A small network was trained on invented records. Each row is its activation on one of them, seen along a few directions.
Here are examples, each followed by its value of one field, ZEK.
Other fields move the rows too, some of them a lot.
Random noise pushes rows far along 9 fixed directions. That doesn't count. These rows show it; they differ only by the noise:
[ 588 -339  -61 -371   40  -93  -32  194  361 -158  207 -311 -200  211
 -149 -338  174  477 -233 -175 -201 -267  426 -442   64  458 -192  310]
[-435  312    9  398  477  211  353 -315  290 -151  846  352 -171  -66
 -353  -46 -875 -192  137   18  164  477 -647  270 -561  461  855 -784]
[-257  341 -182  121   59  -73 -121   27    7 -370  248  705 -543  253
  140  362  338 -619 -260  425  203 -288  307  -63  548 -400 -563   77]
[ 151  -21  -50 -216  630 -101  -33  -96  130 -390 -121  535  590  608
  129   78  392 -106 -577  164  335 -470  222   10  413 -534 -653   -6]
[-214 -198   93 -134  340  -59  114  -90 -135  310  -21 -316  695   -8
 -503 -196 -250   82  -92  149   20  341  179 -143 -263  -89 -209 -117]
[  20  -25   46 -174  -71 -153 -210 -201 -123   11 -630  102  275  -61
  104  534  607  -21  -83 -349  227 -318  109  339  100 -662 -467  187]
[ 559  -60  195 -497   70 -402  357  286  255  445  -45  -95   39 -250
 -485   -1  544  706   57  273 -487  195  593 -624  504  178 -674 -192]
[-107  120  125 -108  187  -15  133 -124  147  362   47   98  -28 -575
 -516  108    2  168  170 -175  152  241  -86  -48 -469  110   72 -354]
[-272 -215  223 -142  585 -113  322 -215   22 -214  188  -74  615  336
 -432 -153 -546  -35  -34  299  178  399   22 -210  -80   -9 -273 -287]
[ 116   99 -201  160 -207 -448 -459   32  127    5    5 -231 -280 -162
  -67  204  394   48 -313 -129 -198 -230   68  124   23 -194  106  124]
[ 105  189  -38   11  143  137  224  -99  110    4  105  420   51  155
  101  263  177   49  -36  -85  -37  -85  -48  284  220  -94   -9 -255]

[ -50   78 -136   47  -84 -154 -203  111  -90  183   28   -4   97   28
  -67   45  280  -67 -290  305 -273  -96  343   72  279 -193 -314  103]  far
[-481  -79   61  -41  232  249  -45 -239 -286  159 -548  156  506 -381
  -24  111   13 -260  111 -201  634   69 -227  245 -445 -458 -234   32]  ziz
[  44   84  -94  -71 -252 -209 -297   97   18 -129 -174  190 -458    1
   96  255  510 -195 -197   99    6 -426  364  -63  311 -242 -438  368]  zoko
[ 207  118 -231  117   43  136  -93   89   84  133  379  231   58  265
  177    0  227   96 -345   53 -287 -327  108  339  201   60  150  -61]  far
[-298   76  188  357  259 -555 -163 -365  159 -530  153 -195  109   14
 -130  256 -466  -77  -41  116  159  287 -486  220 -105 -141  287 -402]  mamo
[-484  408 -295  481 -387  -13 -459  -97 -333  147  313  213 -442  -77
  199  482   93 -541 -153  214 -116  -38   14  562  133 -391  183   64]  mamo
[ -68   50 -123   16  283 -588 -432   96  161  -28   -7 -162  113 -125
 -359 -150  279  -43 -497  381   67 -157  282 -467   39 -202 -364   91]  domor
[ 116  206 -264  374  160  -26  -14  -18  128  296  127    6  407  -30
   71 -148  -51  139 -288 -118 -195   29 -384  421 -143    6  657 -303]  vura
[-126   21 -117   36  337  290   21  164 -153  249 -187  240  452  162
    5 -296  192 -239 -292  298  181  -76  289 -243  154 -269 -463  121]  zeda
[-126   32  138  -26  626 -420   80  -71   22  -66   34   43  882  313
 -346 -154 -197  -16 -380  554   -1  200   -3 -119  241 -340 -284 -419]  bigi
[  74 -207  -51  -20  414  -66   -8  -61  188 -327  473  -77  280  367
 -173 -297 -402  136 -328  159   31  -45  -61  -78 -167  341   90 -117]  ziz
[ 149  142  -93  105  202 -345 -331   38  437 -476  642  414 -763  118
 -141    6  143 -106 -389  151   88 -344  -46 -230   21  234  144  -24]  zeda
[-425 -221   82   -9  -20 -273 -431 -254 -223 -503 -148 -159    8  194
  -43  238 -148 -441 -124  -34  417 -187  -19  111 -190 -378 -130  318]  bigi
[ 280  211  200 -118   96  304  447 -266  238 -187   32  650 -134  220
  294  438  118  221  257 -382  135 -174 -259  438  206  103   97 -320]  zoko
[ -40   -9  -16 -166  184 -169   17  149  143   86  213   48 -231 -182
 -371  -88  112   13 -123  326   29   28  290 -493  -79  130 -314  -62]  domor
[-362 -111 -177  250 -245  -45 -103  -34 -271    0  173 -365  -31  242
   26    6 -392 -370  -28  241 -205  211   12  168  -35  -50  151  178]  vura

Which value of ZEK does each new row have?
[ 305  -17  158 -246  -36 -298  -15  100  112  324 -483  -86   58 -594
 -163   97  492  412  177 -177  -24   10  -13 -155  -54 -145 -142  -56]  bigi
[-177    0   60  -37  -98 -702 -258  -66   33 -108  -12 -160 -216 -167
 -292  217  220  -74  -71  428 -113  124  216 -400  243 -251 -417   67]  domor
[ -72   87  160    3  127  340  203 -252   62  125 -286  334   20 -528
  -30  170  -29   76  352 -379  415   39 -286  241 -472   42  116 -296]  mamo
[ -85  -59 -260 -114 -184  226 -175  179 -283  665 -288 -148  322 -227
  -61 -168  413  -22 -183    9  -86 -126  469 -151 -101 -263 -388  387]  domor
[ -44  -76  170 -162  156 -226   60 -199  -16 -207 -169   17  254  191
  -85  323  104  -18    1   65  114    3  138   -8  224 -298 -447   25]  domor
[ 417   20 -161 -154  160  119  -79  239  505 -124  687  230 -585  -55
 -162 -386   52  281 -235   95  -48 -255  229 -512  -73  755   -2   49]  ziz
[  63   33  -88  -78 -308 -624 -541  -35  -33  174 -193 -153 -161 -260
 -187  409  556   76 -205  -10 -142 -178  186   59   73 -330 -206  226]  vura
[-347  -55  -81  273 -240  341  -77 -202 -368  166 -244 -294  444   64
  262   25 -303 -238  107 -289   34  109 -287  494 -301 -248  392  120]  bigi
